A small network was trained on invented records. Each row is its activation on one of them, seen along a few directions.
After each row come some of the record's fields: MUGA, VUZ, PUZET, REZ, KANUK.
A field that a record lacks is written missing.
The largest differences between rows may come from other fields.
(in the rows, 500 means zero)
Strong random noise was added to every row along 5 fixed directions; ignore it. To show where, here is one row again and again, with new noise each time:
[407 582 421 660 467 547 358 727 614 567 376 744 588 551 432 246 365 423
 455 499 616 526 563]
[443 317 661 461 563 439 561 253 647 435 319 424 379 496 366 565 335 387
 522 444 370 579 320]
[367 504 500 721 368 608 251 624 863 565 430 710 488 506 387 404 201 350
 450 552 551 488 419]
[546 516 674 584 607 418 618 560 528 233 460 614 713 593 417 331 358 462
 482 474 485 682 613]
[450 547 505 620 530 514 461 646 559 453 369 694 618 538 435 286 358 429
 479 479 574 597 585]
[383 334 461 359 509 372 497 354 565 710 298 383 254 585 367 420 559 460
 470 403 437 354 266]
[543 331 755 395 605 384 743 372 492 187 420 395 535 506 446 393 375 472
 515 388 481 570 559]

[563 477 487 311 670 266 714 472 267 521 464 388 564 709 518 319 799 586
 442 401 405 509 476]
MUGA: ref / VUZ: missing / PUZET: missing / REZ: nov / KANUK: lufot
[470 646 361 536 580 319 399 613 481 719 480 643 581 789 372 369 772 530
 433 521 347 476 387]
MUGA: ref / VUZ: dopo / PUZET: fav / REZ: mumu / KANUK: lisem
[465 490 545 490 472 396 510 467 632 494 434 534 484 553 394 427 393 494
 516 513 386 535 396]
MUGA: vedu / VUZ: gipo / PUZET: fav / REZ: mumu / KANUK: fikon
[483 570 408 607 511 551 415 457 555 558 417 573 486 502 441 639 454 476
 603 552 437 622 466]
MUGA: sokan / VUZ: gipo / PUZET: fav / REZ: reb / KANUK: lisem
[456 486 342 449 577 449 457 430 509 760 317 532 432 601 464 539 625 429
 521 485 332 561 301]
MUGA: vedu / VUZ: missing / PUZET: missing / REZ: sirud / KANUK: fikon
[478 592 363 433 406 341 476 575 441 676 661 394 393 652 434 454 690 693
 448 480 542 286 457]
MUGA: dig / VUZ: gipo / PUZET: fav / REZ: reb / KANUK: lisem
[603 514 531 542 489 572 458 638 613 332 649 604 665 572 597 481 542 433
 532 508 462 466 601]
MUGA: vedu / VUZ: dopo / PUZET: fav / REZ: reb / KANUK: lisem
[345 620 312 648 501 544 262 521 661 745 300 696 447 577 356 549 430 396
 541 575 364 620 321]
MUGA: ref / VUZ: gipo / PUZET: fav / REZ: reb / KANUK: lisem
[603 471 684 549 396 519 452 434 732 318 863 389 520 563 508 743 465 527
 435 607 386 390 431]
MUGA: vedu / VUZ: dopo / PUZET: mul / REZ: reb / KANUK: lisem
[375 535 232 550 533 662 303 417 539 751 209 603 323 429 475 674 523 347
 614 497 435 569 364]
MUGA: ref / VUZ: gipo / PUZET: fav / REZ: reb / KANUK: lisem
[467 477 495 452 473 401 471 439 563 559 546 432 418 539 431 537 561 558
 535 498 423 415 420]
MUGA: dig / VUZ: dopo / PUZET: fav / REZ: reb / KANUK: lisem
[338 612  93 427 491 664 406 576 177 848 104 633 270 235 575 399 532 560
 680 388 754 508 671]
MUGA: sokan / VUZ: gipo / PUZET: fav / REZ: reb / KANUK: lisem
[455 528 358 417 453 434 511 668 378 712 484 447 472 575 524 287 691 585
 433 463 617 318 518]
MUGA: sokan / VUZ: missing / PUZET: missing / REZ: sirud / KANUK: fikon
[357 537 205 455 425 536 296 492 585 791 343 585 285 476 456 551 586 479
 682 498 461 370 424]
MUGA: ref / VUZ: dopo / PUZET: fav / REZ: reb / KANUK: lisem
[468 492 617 571 294 676 444 621 611 316 657 523 492 312 605 458 201 555
 501 506 749 370 702]
MUGA: sokan / VUZ: gipo / PUZET: mul / REZ: reb / KANUK: lisem
[517 385 512 417 542 465 505 332 604 494 494 391 389 584 494 629 589 404
 501 465 353 450 337]
MUGA: ref / VUZ: gipo / PUZET: mul / REZ: mumu / KANUK: lisem
[493 369 564 350 515 441 619 274 444 523 398 337 336 384 500 613 487 500
 548 453 409 526 401]
MUGA: dig / VUZ: missing / PUZET: missing / REZ: mumu / KANUK: fikon
[554 570 550 545 538 412 545 549 444 465 623 497 615 618 445 432 546 581
 374 533 496 549 487]
MUGA: vedu / VUZ: gipo / PUZET: mul / REZ: mumu / KANUK: lisem
[322 308 363 343 398 766 455 483 473 542 170 424 193 138 653 434 342 374
 620 345 774 340 608]
MUGA: ref / VUZ: gipo / PUZET: fav / REZ: reb / KANUK: lisem
[440 453 245 197 504 459 579 492 190 694 316 363 247 416 595 403 775 596
 611 333 662 256 591]
MUGA: ref / VUZ: gipo / PUZET: fav / REZ: reb / KANUK: lisem
[499 599 440 778 444 690 265 685 815 487 503 767 688 544 518 531 327 304
 532 622 439 647 517]
MUGA: dig / VUZ: missing / PUZET: missing / REZ: nov / KANUK: fikon
[580 568 634 519 710 377 713 492 207 397 437 514 717 571 456 376 567 589
 428 475 522 705 620]
MUGA: sokan / VUZ: gipo / PUZET: fav / REZ: mumu / KANUK: lisem
[500 309 524 412 372 658 435 376 698 466 550 343 290 374 587 682 426 405
 552 454 512 326 425]
MUGA: vedu / VUZ: gipo / PUZET: mul / REZ: reb / KANUK: lisem
[515 500 562 602 459 553 484 583 577 405 557 585 584 468 529 466 405 451
 495 540 524 558 596]
MUGA: ref / VUZ: dopo / PUZET: mul / REZ: mumu / KANUK: fikon
[487 504 613 619 426 605 500 487 531 466 524 541 528 338 512 517 236 494
 427 560 617 606 537]
MUGA: vedu / VUZ: gipo / PUZET: mul / REZ: mumu / KANUK: fikon
[424 422 490 396 437 417 530 328 455 686 441 354 275 447 434 541 507 572
 475 493 483 418 367]
MUGA: sokan / VUZ: dopo / PUZET: mul / REZ: mumu / KANUK: fikon
[510 657 417 538 478 436 456 612 528 391 580 652 600 574 464 484 540 610
 666 528 461 516 673]
MUGA: ref / VUZ: dopo / PUZET: fav / REZ: reb / KANUK: lisem
[616 645 423 649 574 502 409 630 497 589 670 588 693 744 528 551 715 482
 393 579 411 561 443]
MUGA: dig / VUZ: gipo / PUZET: mul / REZ: reb / KANUK: lisem
[447 365 626 435 490 614 587 406 478 345 379 478 438 254 579 462 266 433
 564 384 640 530 625]
MUGA: dig / VUZ: dopo / PUZET: fav / REZ: mumu / KANUK: lisem
[446 676 382 670 439 538 389 642 498 608 493 686 578 500 459 433 435 541
 483 572 584 595 578]
MUGA: ref / VUZ: gipo / PUZET: mul / REZ: mumu / KANUK: fikon
[468 501 490 530 462 515 414 578 599 566 560 523 527 570 533 438 502 491
 439 495 503 407 452]
MUGA: vedu / VUZ: missing / PUZET: missing / REZ: sirud / KANUK: lufot
[626 462 589 366 729 272 742 240 302 473 472 320 533 646 382 636 690 560
 473 482 278 663 315]
MUGA: dig / VUZ: missing / PUZET: missing / REZ: mumu / KANUK: lisem
[552 505 612 522 469 388 580 461 470 503 707 348 520 602 428 496 525 626
 335 525 542 460 437]
MUGA: dig / VUZ: gipo / PUZET: mul / REZ: mumu / KANUK: lisem
[453 640 364 604 448 482 334 715 673 539 532 667 568 671 424 363 515 465
 488 550 451 455 485]
MUGA: ref / VUZ: gipo / PUZET: fav / REZ: reb / KANUK: lisem
[554 418 600 454 487 504 543 431 561 238 523 439 504 402 539 613 440 510
 659 478 450 537 615]
MUGA: ref / VUZ: missing / PUZET: missing / REZ: nov / KANUK: lisem
[460 560 323 501 367 507 311 563 598 748 606 520 379 584 500 534 644 557
 481 525 511 265 424]
MUGA: vedu / VUZ: gipo / PUZET: mul / REZ: reb / KANUK: lisem
[428 306 485 330 477 551 494 381 447 619 326 365 261 319 571 530 519 428
 562 367 563 353 416]
MUGA: dig / VUZ: missing / PUZET: missing / REZ: nov / KANUK: lisem
[498 643 511 640 616 441 467 423 464 596 431 645 623 550 367 599 423 480
 453 604 359 792 347]
MUGA: dig / VUZ: missing / PUZET: missing / REZ: mumu / KANUK: lisem
[458 526 389 425 476 427 481 524 393 688 507 441 424 580 497 460 630 604
 463 490 535 407 465]
MUGA: dig / VUZ: missing / PUZET: missing / REZ: nov / KANUK: bov

Here are new rows. What are their fields?
[413 394 400 297 653 450 559 224 323 691 143 468 287 433 468 598 623 433
 648 372 366 575 366]
MUGA: ref / VUZ: dopo / PUZET: fav / REZ: mumu / KANUK: lisem
[541 678 478 675 481 651 410 727 601 200 543 807 756 443 575 460 339 450
 724 534 547 667 862]
MUGA: ref / VUZ: dopo / PUZET: fav / REZ: reb / KANUK: lisem
[426 607 482 567 335 375 375 660 688 585 676 561 492 625 373 309 422 605
 406 538 554 314 445]
MUGA: dig / VUZ: gipo / PUZET: fav / REZ: mumu / KANUK: lisem
[579 342 516 292 574 445 697 423 353 436 408 336 452 467 576 456 620 499
 513 422 481 474 511]
MUGA: vedu / VUZ: missing / PUZET: missing / REZ: mumu / KANUK: fikon
[606 418 685 320 807 169 874 243 252 302 374 347 583 706 359 448 658 560
 515 397 256 722 455]
MUGA: ref / VUZ: gipo / PUZET: fav / REZ: mumu / KANUK: lisem
[484 386 606 463 509 499 531 280 617 392 425 357 371 459 408 700 403 461
 605 504 360 552 373]
MUGA: sokan / VUZ: gipo / PUZET: fav / REZ: reb / KANUK: lisem
[471 281 626 345 473 534 668 393 418 393 382 333 372 300 572 400 417 481
 548 395 633 407 599]
MUGA: sokan / VUZ: dopo / PUZET: mul / REZ: mumu / KANUK: fikon
[408 374 411 413 460 586 414 326 654 577 311 440 231 405 469 670 409 369
 622 459 419 441 339]
MUGA: ref / VUZ: gipo / PUZET: fav / REZ: reb / KANUK: lisem
[552 515 517 428 516 567 587 538 359 309 532 490 547 403 647 512 525 562
 621 448 607 484 755]
MUGA: ref / VUZ: gipo / PUZET: mul / REZ: reb / KANUK: lisem
[425 408 527 586 418 599 386 421 567 724 506 390 358 433 467 581 433 475
 323 553 584 419 288]
MUGA: sokan / VUZ: gipo / PUZET: mul / REZ: mumu / KANUK: lisem
[516 463 461 308 489 502 663 543 271 393 498 317 433 389 601 369 614 597
 554 364 695 354 689]
MUGA: dig / VUZ: gipo / PUZET: fav / REZ: reb / KANUK: lisem
[549 538 492 454 458 344 532 526 539 478 643 384 470 699 390 510 626 630
 509 522 426 386 454]
MUGA: sokan / VUZ: gipo / PUZET: fav / REZ: reb / KANUK: lisem
[402 421 335 455 504 718 429 534 355 750 257 543 358 283 615 416 487 369
 484 429 718 451 506]
MUGA: dig / VUZ: dopo / PUZET: mul / REZ: mumu / KANUK: lisem
[509 625 421 660 424 607 340 575 639 495 586 618 508 466 490 628 381 482
 545 570 501 550 517]
MUGA: dig / VUZ: gipo / PUZET: fav / REZ: reb / KANUK: lisem
[531 570 275 304 614 402 610 592 188 569 371 530 507 547 555 318 810 628
 633 391 532 436 670]
MUGA: vedu / VUZ: dopo / PUZET: fav / REZ: reb / KANUK: lisem
[439 497 561 674 514 561 361 539 682 548 488 631 584 572 438 481 406 352
 358 586 442 574 361]
MUGA: ref / VUZ: dopo / PUZET: mul / REZ: mumu / KANUK: lisem
[527 652 536 687 383 509 410 702 563 583 761 561 660 613 475 422 455 549
 266 635 608 458 472]
MUGA: dig / VUZ: gipo / PUZET: mul / REZ: mumu / KANUK: fikon
[506 597 516 632 538 544 415 416 606 505 513 595 558 547 429 738 412 459
 521 591 340 684 396]
MUGA: vedu / VUZ: gipo / PUZET: fav / REZ: reb / KANUK: lisem
[504 657 485 766 404 518 275 543 764 629 754 570 586 695 365 679 471 509
 377 679 384 536 287]
MUGA: dig / VUZ: gipo / PUZET: mul / REZ: reb / KANUK: lisem
